Each row below holds a small network's activations on one input, seen along a few directions.
Each table varies a few parts of the input and shows all the possible inputs, shuffled.
Descriptions start from the smaller parts, as in this example, which fits no table here: one of 8 places around a ring, together with either a single point or one of 11 places around a ring or (one of 3 separate values, together with one of 6 places along a line).
Shared parts are said once, and a part with two or three values counts as separate values.
(in the rows, 128 means zero)

Other details of the inputs shift rows strongly along two fixed directions, in all tables alike. That doesn't count.

A family of inputs:
x1: [133 149 101 141 160  74  99 113 135 122 116 126 124]
x2: [143 150  99 138 162 120  90 137 126 143 135 100 113]
x3: [132 102 162 141 123 146 169 131 118 116  93 126 153]
x4: [149 147 128 122 150  95 115 144 144 141 119  88 101]
x5: [108 111 141 173 133 114 149 129  99 120 130 162 159]
x6: [ 91  92 127 143 164 138 140 140 115 112 135 122 151]
x7: [ 95  96 165 136 141 130 159 147 133 108 122 108 133]
x8: [ 86 134 177  87  48 215 160 209 119 136 120 156 117]
x9: [170 149 135  97 111 115 118 115 141 150 100 103 116]
x10: [138 145  89 117 140 112  94 110 151 123 147 101 126]
x11: [161 132 105 109 143 126  93 126 126 160 127 117 114]
x12: [ 87 111 121 158 146 147 142 138 118 106 126 125 164]
x13: [138 147 109 114 140  97  86 120 144 115 147 127  96]
x14: [109 194 140  48  14 159 120 184 152 174 150 131 106]
x15: [ 86 106 133 137 131 121 139 118 136  80 138 152 148]
x16: [141 159 111 141 159  96  87 133 126 131 127 126 100]
x17: [ 94 110 134 153 146 119 140 118 131  81 134 151 152]
x18: [ 94  87 131 131 148 148 140 130 126  95 155 123 145]
x19: [118  98 140 133 138 125 149 108 106 106  99 166 158]
x20: [172 156 113 107 120 115  97  97 132 125 118 148 117]
x21: [143 147 100 117 149 126  91 130 141 130 155 105 110]
x22: [169 141  96 108 139 119 101 103 121 150 108 115 134]
x23: [105  79 133 157 145 117 152 106 113 127 144 130 179]
x24: [ 94 103 121 179 164 136 144 131 109 104 118 119 169]
x25: [157 152  97 148 134 107 103 126 115 163 138 114 136]
x26: [116  93 130 150 134 133 153 113 120 118 159 137 174]
x27: [ 37 136 134  82  66 198 141 173 130 114 144 149 153]
x28: [174 139  99  97 122 130  97  92 136 135 129 116 128]
x29: [111  94 159 174 165 127 163 152 118 105 111 106 138]
x30: [117  87 159 158 136 102 179 128 122 129 125 120 166]
x31: [115 168 132  58  61 161  88 161 134 151 135 170  89]
x32: [101 111 157 142 131 133 167 136 145  95 128 112 148]
x33: [110  87 159 136 148 127 162 135 142  95 136 107 131]
x34: [151 163 110 140 122  91 100 124 123 152 137 144 122]
x35: [159 130 111 106 137 128  87 116 131 158 131 115 112]
x36: [129  78 143 142 143 122 149  83 117  85 114 161 159]
x37: [ 92 125 183  70  50 212 164 186 136 122 139 155 119]
x38: [175 127 123 132 155 101  93 101 134 129 131 142 104]
x39: [186 146 129 140 139 108 123 118 124 145  86  99 121]
x40: [ 85  91 120 182 168 147 196  93 119 114 145 122  86]
x41: [173 125 109 140 164 123  95 117 121 154 122 113 117]
x42: [122 100 129 146 135 164 149 125  95 118 104 139 167]
x43: [162 158 128 135 110  97 124 139 139 163 129 105 122]
x44: [ 65 134 169 100  75 193 163 206 130 115 129 137 122]
x45: [174 148 111 138 148 101 100  98 117 134  97 142 123]
x46: [123  86 139 156 154 161 140 137  99 127 119 137 148]
x47: [116  91 143 166 141 106 153 104 118 102 149 163 166]
x48: [113  89 130 174 149 126 155 120 104 128 140 133 178]
x49: [100 192 104  49  31 173 105 183 130 175 161 149 122]
x50: [128 157  88 118 141 111  96 129 137 140 129 104 130]
x51: [172 134 121 144 161 100  93 115 121 143 114 140 105]
x52: [113 170  81 143 124 134 149  93 140 148 141 108  63]
x53: [124 107 141 157 141 136 147 117  97 106  94 165 155]
x54: [121 102 165 144 115 125 175 128 133 118 144 125 157]
x55: [148 143  98 135 131 149 142  89 131 168 142 123  46]
x56: [138  96 166 127 123 147 173 115 129 105 109 126 154]
x57: [123  84 170 132 135 138 165 143 123 126 110 126 136]
x58: [166 152 119 134 142 115  88 131 116 148 114 143  97]
x59: [168 137 143 104 123 115 110 130 145 158 116 103  95]
x60: [163 146 128 111 101  97 126 120 155 150 149 104 119]
x61: [ 69 129 171  88  73 193 166 192 142 103 146 137 122]
x62: [158 141  87 149 139 132 157  60 122 152 121 116  73]
x63: [130 148 106 138 154  77  92 105 140 120 121 124 122]
x64: [ 87 107 119 170 116 150 204  90 113 142 158 142 108]
x65: [103  88 145 162 141  96 150 104 113 114 136 158 167]
x66: [127  60 140 140 157 146 145 104 121 106 140 134 152]
x67: [ 92  80 133 152 173 131 139 123 118 107 136 116 153]
x68: [110 177 118  66  37 145 104 153 142 141 168 170 112]
x69: [150 156 122 157 149  95 120 137 140 134 104  86 119]
x70: [ 98 105 139 145 124 108 151 127 110 120 136 166 161]
x71: [180 145 129  93 108 118 121 107 150 138 114 104 113]
x72: [172 134 109 109 138 137  91 116 136 146 144 120 111]
x73: [135 149 112 125 154  86  84 120 135 128 132 123 100]
x74: [168 145 129 159 131  86 128 131 130 158 122  99 128]
x75: [133 172 102 138 138  99  91 131 136 127 119 131 115]
x76: [177 144 138 123 131 120 113 142 137 157 111 106  96]
x77: [ 52 142 153  80  64 194 135 186 128  94 158 182 120]
x78: [160 141 117 113 140 102  90 122 126 148 118 145 100]
x79: [176 147 101 104 127 136  99  97 132 137 127 119 130]
x80: [160 153 115 102 120 106  92  98 127 137 106 144 116]
x81: [105 193 129  53  43 163 116 176 170 135 147 116  98]
x82: [135 159 126 116 122 100 114 134 157 138 118  89 113]
x83: [136 151 108 126 158  85  90 129 130 131 127 125 102]
x84: [176 139  99 133 150 123 103 102 117 145 105 114 136]
x85: [ 85 124 134 165 141 129 140 141 112  96 114 153 150]
x86: [115  88 135 124 130 154 146 105 111 116 112 137 168]
x87: [ 97 102 129 165 164 149 137 148 104 111 129 121 148]
x88: [105 102 153 171 153 119 167 139 132 103 107 107 154]
x89: [ 99  93 123 159 163 134 147 112 130  90 140 121 169]
x90: [170 130 119 112 137 103  87 102 139 132 136 140  98]
x91: [ 91 208 119  72  57 175  86 202 125 143 139 159  82]
x92: [ 52 141 161  86  61 179 170 193 139 115 124 137 141]
x93: [133  84 161 140 141 126 176 116 117 113  90 121 161]
x94: [176 132 138  97 120 120 115 123 154 145 130 105  93]
x95: [162 126  97 131 137  94 108  96 138 144 161 112 140]
Each input here is: one of 5 places around a ring, together with either a single point or (one of 3 separate values, together with one of 6 places along a line).
Changing only the place on the ring of 5 turns x44 into x76. The same change can be made to x21. Which row results?
> x72
Changing only the place on the ring of 5 turns x64 into x40. The same change can be made to x48. Which row results?
> x2
Change only the place on the ring of 5 in x25. List by row number the other rows that result.
> x24, x42, x46, x87
A walk changes only the place on the ring of 5. It starts at x7 and steps to x59. List the rest of the walk in order.
> x9, x14, x82
Change only the choice among 3 separate values in x7. List by row number the other rows that result.
> x67, x73
A walk changes only the place on the line of 6. It starts at x24 and steps to x12. List the rest of the walk in order.
> x50, x27, x89, x10

A family of inputs:
x96: [156 165 122 103 110 116 118 132 142 152 115 102 103]
x97: [ 94 106 139 133 117 164 153 130 112 111 129 158 142]
x98: [164 148 131  97 109 124 101 125 145 158 119 111 106]
x99: [ 98 107 140 131 116 166 151 127 110 111 127 162 145]
x100: [ 74 117 145 135 119 156 147 160 121 108 132 144 141]
x101: [ 77 114 140 138 121 164 157 147 121 112 136 141 131]
x102: [141 161 104 103 125 113  88 136 138 142 138 122 112]
x103: [142 163 105 107 118 107  92 133 132 144 134 129 112]
x104: [ 72 115 144 125 114 156 144 158 128 105 140 141 149]
x105: [162 153 131 103 103 116 110 125 143 164 116 115 103]
x106: [106 101 162 129 114 144 175 138 128 106 120 134 140]
x107: [ 83 102 138 121 119 161 154 136 120 111 142 148 143]
x108: [166 156 129 101 112 121 107 134 148 146 134 109 102]
x109: [ 85 104 138 131 125 161 157 138 112 113 134 151 135]
x110: [165 160 123 111 105 117 117 134 137 160 130 108 108]
x111: [138 169 102 119 111 117 105 126 141 147 140 118 100]
x112: [162 157 125  96 113 121 108 132 150 138 125 104 100]
x113: [165 161 129 108 108 112 117 134 145 151 131 114 100]
x114: [112  95 154 141 128 157 171 144 116 121 111 127 151]
x115: [169  77 114 193 216  72 129  58 121 111 121 110 151]
x116: [ 88  98 137 120 116 161 150 134 118 109 140 152 145]
x117: [ 86 100 142 121 119 151 142 146 117 103 135 154 156]
x118: [ 91 108 145 132 118 157 143 143 110 106 125 161 153]
x119: [109 100 154 136 117 148 176 142 121 123 117 128 154]
x120: [ 76 117 145 135 107 149 151 152 123 107 135 148 151]
x121: [140 165 106 111 128 116  90 139 130 145 130 126 105]
x122: [136 164 101 113 123 122  98 129 146 144 144 109 100]
x123: [191  57 143 210 233  57 141  59 121 125  90  91 144]
x124: [168 159 128 110 116 123 111 139 143 150 126 115  95]
x125: [103  99 161 132 125 159 171 143 119 112 108 127 143]
x126: [152 167 107 108 111 111  91 125 131 143 129 137 120]
x127: [ 79 108 144 129 118 144 154 147 116 109 135 153 151]
x128: [ 82 108 138 131 111 162 153 139 126 107 142 142 144]
x129: [152 167 107 108 115 123  85 130 127 143 124 139 115]
x130: [154  91 120 207 219  65 123  85 119 109 113 102 147]
x131: [140 163 100 109 118 115 106 122 135 151 140 123  99]
x132: [ 89 111 144 129 108 148 149 141 115 108 131 161 158]
x133: [163  78 113 197 219  60 136  61 116 116 121 108 143]
x134: [148 164 101 110 109 120 102 116 135 149 136 131 106]
x135: [108  95 163 133 124 154 171 142 125 103 114 134 137]
x136: [145 162 105 109 125 116  86 137 128 143 128 129 107]
x137: [132 172 107 119 121 106  96 140 142 144 137 114 107]
x138: [180  71 136 195 228  61 145  66 127 111  99  76 152]
x139: [153 164 102 109 108 120 101 113 133 148 134 136 110]
x140: [ 75 115 140 136 113 154 163 141 125 113 141 141 136]
x141: [155 158 101 103 114 127  93 113 136 144 136 133 113]
x142: [151 161 105 105 118 116  84 128 137 139 133 130 120]
x143: [141 168 102 121 120 126  99 131 136 146 134 118  95]
x144: [ 77 113 144 128 110 156 143 154 126 103 138 145 154]
x145: [114  92 160 132 118 154 164 138 119 117 130 126 153]
x146: [147 158 100 111 125 125  96 125 128 148 132 128  97]
x147: [168 159 122 111 111 129 111 140 134 159 126 108 102]
x148: [ 96 104 144 124 115 153 141 135 116 102 130 162 165]
x149: [188  66 130 203 230  61 145  69 123 120 102  77 160]
Changing only one part turns x102 into x127. The same change can be made to x138. Which row results?
> x96
Changing only one part turns x114 into x149. The same change can be made to x124. Which row results?
> x108
What is each input in this table made of?
> one of 3 separate values, together with either a single point or one of 5 places around a ring or (one of 2 separate values, together with one of 6 places along a line)
Change only the choice among 2 separate values in x122. List by row number the other rows that result.
> x104
Change only the choice among 3 separate values in x118. List by row number the other rows that result.
> x132, x142

A family of inputs:
x150: [178 151 121 106 120 112 104 116 140 151 119 119 104]
x151: [149  33 133 221 234  65 162  45 109  89 119 121 181]
x152: [179 146 116 107 124 123 102 116 134 156 122 114 108]
x153: [ 81 105 140 124 108 171 151 137 108 108 131 169 148]
x154: [167  24 151 225 241  67 175  51 107  93  93 106 187]
x155: [ 91  97 143 133 124 153 144 134 107 105 125 165 159]
x156: [126 178  98 109 111 128  97 141 141 148 143 118  91]
x157: [ 80 109 138 118 100 174 151 137 112 111 136 169 145]
x158: [143 170  99 126 135 109  91 135 138 142 135 113 100]
x159: [ 62 110 144 128 108 165 166 152 123 105 144 147 144]
x160: [161 155 123 119 130 105 113 132 147 147 124  97  95]
x161: [ 70 102 144 138 117 152 166 141 126 103 147 140 149]
x162: [150 162 106 101 113 119  85 129 130 143 131 140 119]
x163: [150 167 119  98 107 136 107 151 145 157 131  99  92]
x164: [ 60 113 142 133 111 171 160 157 117 105 137 151 139]
x165: [162 156 106 109 124 103  83 116 134 142 133 130 123]
x166: [149 172 124 102 100 124 114 148 146 157 130 105  90]
x167: [ 82 108 140 113  97 170 154 136 115 110 139 167 149]
x168: [112  92 160 132 112 158 170 131 114 118 117 147 157]
x169: [177 153 119 106 123 112 100 115 139 147 116 114 109]
x170: [162 160  99 119 133 110  85 114 128 143 129 132 111]
x171: [170 159 123  99 102 124 108 125 137 159 123 124 103]
x172: [212 106 109 203 238  28 115  65 138 135 102  56 126]
x173: [154 167 120 113 111 119 114 143 142 156 125  98  99]
x174: [151 164 123 107 118 117 108 141 148 145 123  97  98]
x175: [ 78 103 149 137 123 143 153 148 124 101 139 141 159]
x176: [ 65 111 149 128 110 161 153 164 120 103 137 151 153]
x177: [ 63 113 146 129 111 164 152 164 117 104 134 153 148]
Changing only one part turns x166 into x171. The same change can be made to x173. Which row results?
> x168
What is each input in this table made of?
> one of 2 separate values, together with either a single point or one of 5 places around a ring or one of 8 places along a line

A family of inputs:
x178: [146 208 111  65  56 164  94 169 134 174 119 134  78]
x179: [110  77 103 232 233  64 129  72  93  92 126 145 169]
x180: [ 78 126 158 125  83 160 171 168 126 121 130 140 144]
x181: [ 95  96 146 117 106 191 164 130 114 116 131 157 132]
x182: [ 91  97 145 136 123 147 172 126 132 108 146 127 140]
x183: [177 172 103 143 153  76 102 118 147 159 124  82  90]
x184: [110  92 155 127 133 157 148 141 114 106 111 141 156]
x185: [154 197 117  74  61 145  96 160 134 172 123 138  93]
x186: [ 96  99 146 113  99 180 166 130 116 115 130 156 141]
x187: [130 203 114  59  68 148  83 181 158 154 144 110  88]
x188: [146  57 147 184 210 115 145  97 108  99 101 118 156]
x189: [ 93 108 153 102  79 167 162 135 125 118 140 160 152]
x190: [114  88 148 126 113 152 164 114 117 115 132 154 154]
x191: [173 158  87 128 157  96  95  99 149 156 141  84  79]
x192: [156 184 106  75  79 123  95 127 155 158 147 121  88]
x193: [ 88  95 150 136 144 155 151 153 125 103 128 120 139]
x194: [ 96  99 158 133 124 136 153 149 131 102 129 125 163]
x195: [ 62 108 106 146 137 142 129 114 107  94 159 179 157]
x196: [201 149 111 128 161  64  76 102 143 148 114  97 124]
x197: [137  63 138 222 229  83 169  89 114 109 108  92 140]
x198: [ 48 118 117 128 122 158 116 152 108  88 150 185 165]
x199: [ 92 121 162 117  81 161 164 158 117 125 120 158 150]
x200: [155 193 118  51  61 149  75 167 142 160 129 135 102]
x201: [213 146  97 165 191  77  91  87 125 161  99  91  88]
x202: [210 142 108 146 188  42  77  90 149 140 115  81 115]
x203: [ 94  97 146 134 115 141 170 124 131 110 144 132 152]
x204: [191 162 110 143 153  64 100 105 142 155 115  95  99]
What is each input in this table made of?
> one of 3 separate values, together with either a single point or one of 8 places along a line
Changing only the choice among 3 separate values turns x194 into x180. The same change can be made to x187. Which row results?
> x183
Which other rows agree with x186 in the choice among 3 separate values? List them by row number.
> x181, x182, x189, x190, x191, x192, x195, x203
Change only the choice among 3 separate values in x199. List by row number the other rows that result.
> x189, x196
